A small network was shown many inputs. Here are its activations along a few directions, one row for each input.
Each table varies a few parts of the input and shows all the possible inputs, shuffled.
Descriptions start from the smaller parts, as in this example, which fits no table here: one of 5 places around a ring, together with either a single point or one of 9 places along a line or (one of 3 separate values, together with one of 6 places along a line).
Shared parts are said once, and a part with two or three values counts as separate values.

Table:
x1: [-24  50 -21   6  15  15   1 -43 -19  29  21 -20 -16 -15  12 -44]
x2: [  6 -12  27   0 -16 -32 -19  -5 -44 -24  44   2  26 -10  -3   7]
x3: [ 49 -26  15 -15 -37 -13 -21   9 -20 -25  -4  -3  39  24 -12  20]
x4: [ 36 -16  33 -11 -41 -17 -21  -7 -38 -37 -18  -5  32  18  -7   9]
x5: [-11 -13  17  17 -16 -33 -22 -28 -49 -40  38  -7  21  -9   2  -7]
x6: [-26  -5   5  14  11 -26 -10 -35 -36 -26  57   0   0 -22   2 -17]
x7: [ 19 -21   8  -5 -12 -28 -21  12 -30 -13  59   5  34  -3  -9  18]
x8: [ -8  50  -8 -11  12  17   4 -20 -10  44  25 -10 -12 -17   5 -31]
x9: [-39   7  30   4  25 -18  20  -7  24 -56 -49 -24  -7  26  -4   0]
x10: [ -2 -12 -34  -8  17  28  16   4   5  20  54  24  -1 -14   3   1]
x11: [  8  27 -43  -3  18  29   8   8  15  53  47  -5   6  -3   7 -23]
x12: [  5  80 -28   9  -1  30  12 -50  -7  32 -34 -30 -23   5  12 -44]
x13: [ 20  79 -15  -7  -2  33  13 -27   0  46 -29 -20 -19   4   4 -31]
x14: [ -1 -32  15  17   0  -8 -18  28  39  12 -55  23  -9  -4   3  36]
x15: [ 33  67 -32 -11   1  38  11  -9  17  58 -15 -18 -13  12  -2 -19]
x16: [  4 -45  -2  29   3   1 -10  38  49  10 -48  23   1   2  11  31]
x17: [  4  40 -27 -16  16  21   2  -2   5  57  40  -6  -4  -9  -1 -19]
x18: [ -7 -16   6  -7  28  -6  30  42  59 -30 -23  -9  15  42  -7  19]
x19: [ 37  52 -47   2   3  46  17   3  28  55  -8 -18  -3  18   7 -23]
x20: [-32 -18   5  11 -17   4   7  -3   2 -18 -79  -8 -43  -6   3  -8]
x21: [  0 -41 -19   4 -13  18  18  46  37   8 -53   6 -20   8  -3  12]
x22: [-30 -22  23  37  -3 -14 -21 -12  14 -17 -73  10 -24 -11  20  13]
x23: [  6 -22 -20   3  15 -13  -3  16  -6  -4  84  16  22 -12   0   3]
x24: [-18 -16  17  -4 -17   4  10  20  10  -2 -76   2 -38  -7  -5   6]
x25: [ 23 -32  -8   7  -9 -20 -14  22 -20 -16  64   8  43   2  -1  13]
x26: [-10  -3  16  -3   9 -25  -7 -12 -29 -11  64   9   4 -25  -3  -3]
x27: [-34   5 -10   1  16  15   9 -47 -30  -3  31  10 -24 -24   8 -18]
x28: [ 54 -38  -1  -3 -34  -5 -14  20 -10 -27   2  -2  48  29  -3  15]
x29: [-18   7   2 -16  13  16  11 -24 -21  12  35  19 -19 -27   1  -4]
x30: [ -5 -27  -2  -9 -15   9  10  35  26  10 -61   5 -30   1 -12  16]
x31: [  2 -12  -3  -8  13 -22  -9   5 -15  -1  79  13  12 -18  -8   8]
x32: [-25   9  41 -12  24 -18  22  16  32 -40 -45 -14  -2  26 -10  13]
x33: [-12  -3  23 -19  25 -14  23  32  48 -28 -30 -10   6  35 -16  24]
x34: [-15 -21  34  22  -3 -12 -20  12  22   0 -70  20 -18 -12  12  26]
x35: [ 19 -16  23   6 -42 -19 -23 -30 -42 -53 -22 -14  27  17  -1  -5]
x36: [ -6  -1 -17 -21  15  19  10  -7  -5  23  48  22 -11 -20  -5   6]
- The inputs of x4 and x3 match in every part but one. If x29 is changed in the same way as x4 into x3, which row does it become? => x36
- Describe the family of inputs behind these rows. => one of 4 places along a line, together with either one of 3 separate values or one of 6 places along a line
- Which other rows agree with x19 in the place on the line of 4? List them by row number. => x10, x11, x16, x18, x21, x23, x25, x28
- A walk changes only the place on the line of 4. It starts at x9 and steps to x32. List the rest of the walk in order. => x33, x18
- Change only the place on the line of 4 in x13. List by row number the other rows that result. => x12, x15, x19

Table:
x37: [-14   3   5  -8  -5   7   8 -12 -11  -4 -18   2 -20  -9  -4  -7]
x38: [ 28  31 -20  -5  -3  11  -9 -18 -25  30  56  -2  21  -6   4 -17]
x39: [ -3  -4  27   8 -12  -9   3   6  18 -31 -85 -16  -9  23  -1   7]
x40: [  0  18 -22  -9  15  10  13  -9  -6  10  52  -3   4  -2  -3 -14]
x41: [ 16  12 -26  -4  -5  18   0 -10 -19  24  40   1   6  -8   3 -15]
x42: [ -2 -10  19  -3  -1  -4  12  29  40 -25 -67 -13   4  34  -6  16]
x43: [  0 -17  -1  14  -3   6  -7  16  27  12 -46  12 -13  -2   6  17]
x44: [ -4 -41  22  -3   2 -27  -5  22   3 -40  10   9  20   7  -5  24]
x45: [-14  18  -5   5   4  -1  -6 -20 -16  13  19  -3 -10 -18   6 -18]
x46: [-19 -13   7   8  20   0   8  19  38   1 -33   8 -11   4   3  15]
x47: [-10 -36  30  10 -14 -31 -15   0 -21 -45  -6   6  12  -1  -2  18]
x48: [  5  40  -5  -4   5   1  -8 -39 -33  11  49 -11   9  -8   3 -25]
x49: [ 12  38 -16 -10  18   3   4 -16 -12  15  68  -8  18   0  -2 -15]
x50: [  9  -9  -9 -11 -13  15   4   9  -1  14 -11   7 -12  -4  -4   5]
x51: [ -9  -4  -2 -17   9   9  19  10  11   2   1   2 -11   1  -8   3]
x52: [ -7  21 -12  -4   2   9   1 -32 -28   6  33  -7  -4 -11   3 -24]
x53: [  9   8 -18   5  -2   9  -8   1  -7  31  27   4  -1 -15   5  -8]
x54: [ 15 -48  16   6 -20 -21 -18  18  -7 -26   1  14  20   1  -4  23]
x55: [ -8  14 -14  -1  19   1   6   3   5  19  39   0  -2  -9  -1  -8]
x56: [ 19 -15  10   4 -20  -1  -2  26  28 -11 -80  -8   2  28  -4  17]
x57: [-23  -6  16  17   4  -4  -2  -4  17  -7 -52   6 -23  -5   9   6]
- The inputs of x54 and x44 match in every part but one. If x38 is changed in the same way as x54 into x44, which row does it become? => x49
- Describe the family of inputs behind these rows. => one of 3 separate values, together with either a single point or one of 6 places along a line
- Change only the choice among 3 separate values in x42. List by row number the other rows that result. => x39, x56
